These are the activations of a small neural network, seen along a few directions. Each row is one input.
Each table varies a few parts of the input and shows all the possible inputs, shuffled.
Descriptions start from the smaller parts, as in this example, which fits no table here: one of 4 places along a line, together with either a single point or one of 9 places along a line or (one of 3 separate values, together with one of 8 places around a ring).
Shared parts are said once, and a part with two or three values counts as separate values.

Other details of the inputs shift rows strongly along three fixed directions, in all tables alike. That doesn't count.

A family of inputs:
row 1: [ 11  31 -24 -13  -9  -3   4  -8  12   7 -12  17   4]
row 2: [  8 -34 -10  18   6  53  -5   6  19  -3  -2 -13  14]
row 3: [ -6   6   9  -8   4 -25   4  -8 -15   8  -4   0  -4]
row 4: [-26 -22  22   6  15 -23  -7  -5 -11  18  -1 -19   3]
row 5: [ -6   5  -5  -2   3 -11   8  -3 -16 -10   9  -1 -12]
row 6: [ -3   6 -14  -1   3  -3   5  -5  -6   1   0  -2  -4]
row 7: [-15   8   9   0  -2 -21  -9  -2  11   8  -2   3   5]
row 8: [-5 20 -9 -2 -6 -9 -1 -2  9 -2  3  8  1]
row 9: [ -5  21  -4  -3  -9 -13   1   0   4  -8   6  10  -5]
row 10: [  9 -15  37   0  -8 -11   1  20 -27 -28  20   1 -20]
row 11: [-12 -12  -2  17  10  -4  -5  12  -4   2  14 -21  -3]
row 12: [ -2  14  -4 -11   5 -20   2 -13  -1  20 -13   3   7]
row 13: [ 21  10 -28   0  -9  38   3   1  24  -9  -4  11  10]
row 14: [  2 -35  27   6   3  17   3   9 -22 -21  12  -9 -11]
row 15: [  2 -10 -33   9  15  29   3  -8  10  18 -12 -16  13]
row 16: [-35  -4  22   7   8 -39 -11  -1  -4   9   9 -11  -2]
row 17: [-36   0   9   8  11 -34 -16  -7  12  29  -5 -12   9]
row 18: [  7  -4 -16   7  -2  29   1   4  11  -9   3   0   1]
row 19: [  9   9  15 -12 -12  -8  -1  -1   2  -2  -7  15   1]
row 20: [ -2   7  21 -10  -7 -21  -3  -2  -4   1  -3   9  -1]
row 21: [ 18  13  18 -18 -15 -11  13   2 -25 -32  11  22 -20]
row 22: [ 11  33 -24  -9 -15   5  -2  -4  28   6 -11  21  11]
row 23: [-12   5   5   2  -2 -11 -10  -1  14   9  -4   3   6]
row 24: [  6  -3  25  -8 -11  -6   2   5 -12 -16   4  11 -10]
row 25: [ 16  13  21 -17 -15 -14  13   3 -27 -31  11  21 -22]
row 26: [  9 -15 -18   4  13  29   1  -9   8  23 -19 -11  14]
row 27: [ 12  32 -29 -14  -8  -3   5 -10  14   8 -12  16   8]
row 28: [ 26 -23   0  14  -5  46  -3  22  11 -20   9  -4   3]
row 29: [ 25  33  -5 -15 -26   9  -3   2  29 -12  -8  34   9]
row 30: [ 10 -32  24   5  -3  26   4  11 -18 -27  11  -3 -14]
row 31: [ -9 -10  -5   5   9   2   5  -1 -16  -7   9 -11 -12]
row 32: [  9 -14  -2   6  11   6   1   6  -8  12  -3 -15   3]
row 33: [ -3 -19 -15  15  18  10   1   7  -9   9   5 -26  -1]
row 34: [-14 -14 -12  14  10  12  -2   0   4   3   6 -16   4]
row 35: [-20  -2  -7   1  20 -22  -5 -17   3  44 -20 -17  15]
Each input here is: one of 5 places around a ring, together with either a single point or one of 6 places along a line.
Changing only the place on the ring of 5 turns row 9 into row 25. The same change can be made to row 11. Which row results?
Answer: row 32
Which other rows does row 26 become when the place on the ring of 5 takes its other values? List them by row number.
Answer: row 17, row 18, row 30, row 31
Which other rows agree with row 27 in the place on the ring of 5? List them by row number.
Answer: row 1, row 5, row 6, row 15, row 31, row 33

A family of inputs:
row 36: [ -1  13 -21  -6   3   1   6 -15  15  16 -11   2  21]
row 37: [  1   5   3 -10   1 -12  -2  -9  -2  13 -13   5   0]
row 38: [ 19  10 -10 -12   0   7   5 -10   8  12 -18   9  16]
row 39: [  2  13  23 -11 -17 -14  -3   3  -3 -14   1  21 -13]
row 40: [ -7  -8  -1   0  -1  13   3  -6  -6  -8  -2   2 -10]
row 41: [-23  -9  23  -1  10 -33   3  -7 -19  -5  13  -9  -1]
row 42: [ 14   0 -13  -7  -3  21   6  -6  -1   0 -10   6  -2]
row 43: [ 14   5 -12   2 -10  22  -5   9  13  -9  -2  10  -7]
row 44: [  5 -11  20   5 -12  11  -1  16  -4 -31  19   4 -11]
row 45: [ -8  12   2  -2  -8  -8   2   1 -11 -17  10  10 -23]
row 46: [ 18  10   5 -11 -11   1  -2   1   5   5 -12  15   1]
row 47: [  9  -7  -9   4   4  14  -8   4  13  23 -15  -9  10]
row 48: [  8  11 -14  -8   2  -1   8  -9  -1  11 -10   2   8]
row 49: [-10  17 -14   4   7 -26  -7   0  16  21  -1  -7  15]
row 50: [ 25   0 -20   0  -4  36   7   5   0  -9  -5   5  -7]
row 51: [-12 -13  36   3  -6 -10  -1   7 -15 -27  19   3 -13]
row 52: [ 10  20   5 -12  -5 -21  -1  -3   6  17 -12  10  12]
row 53: [ -2 -27   1  13  14  19  -2   0   9  14  -3 -20  22]
row 54: [ -8  12 -15   3   6  -9   5  -5   2   4   6  -5   6]
row 55: [ -3  -4   1   5  -6  14   8   6 -13 -35  23   4 -19]
row 56: [-10   6  14 -10  -6 -17  -3  -8  -4  -2  -5  12  -9]
row 57: [ -3  10   4   0  -2 -20  -5   4  11  11   2  -3  14]
row 58: [ -6 -30  -6  20  23   7  -2  10 -12  11   7 -32   0]
row 59: [-32 -25  -5  14  18   7   0 -13  -2   9   1 -23   6]
row 60: [21  3  6 -2 -7  3  3 12 -4 -7  3  3  0]
row 61: [  7   1   9   0 -13   8  -6  10   5 -10   1  10  -8]
row 62: [-34  13  19  -8   3 -48  -5 -17  -1  10  -1   4   3]
row 63: [-11 -27 -10  17  24  10   5   2 -18  10   7 -31  -2]
row 64: [ 6 -6 -7  5  3  5 -4  9 -2  3  1 -6 -9]
row 65: [ 11   6 -13   4 -10  20  -3   9  19 -15   6   9   1]
Changing only one part turns row 54 into row 36. The same change can be made to row 50. Which row results?
Answer: row 42
What is each input in this table made of?
Answer: one of 5 places around a ring, together with one of 6 places around a ring
Which other rows does row 46 become when the place on the ring of 5 takes its other values? List them by row number.
Answer: row 39, row 51, row 52, row 53
Which other rows does row 48 become when the place on the ring of 6 takes its other values? List them by row number.
Answer: row 38, row 52, row 58, row 60, row 63
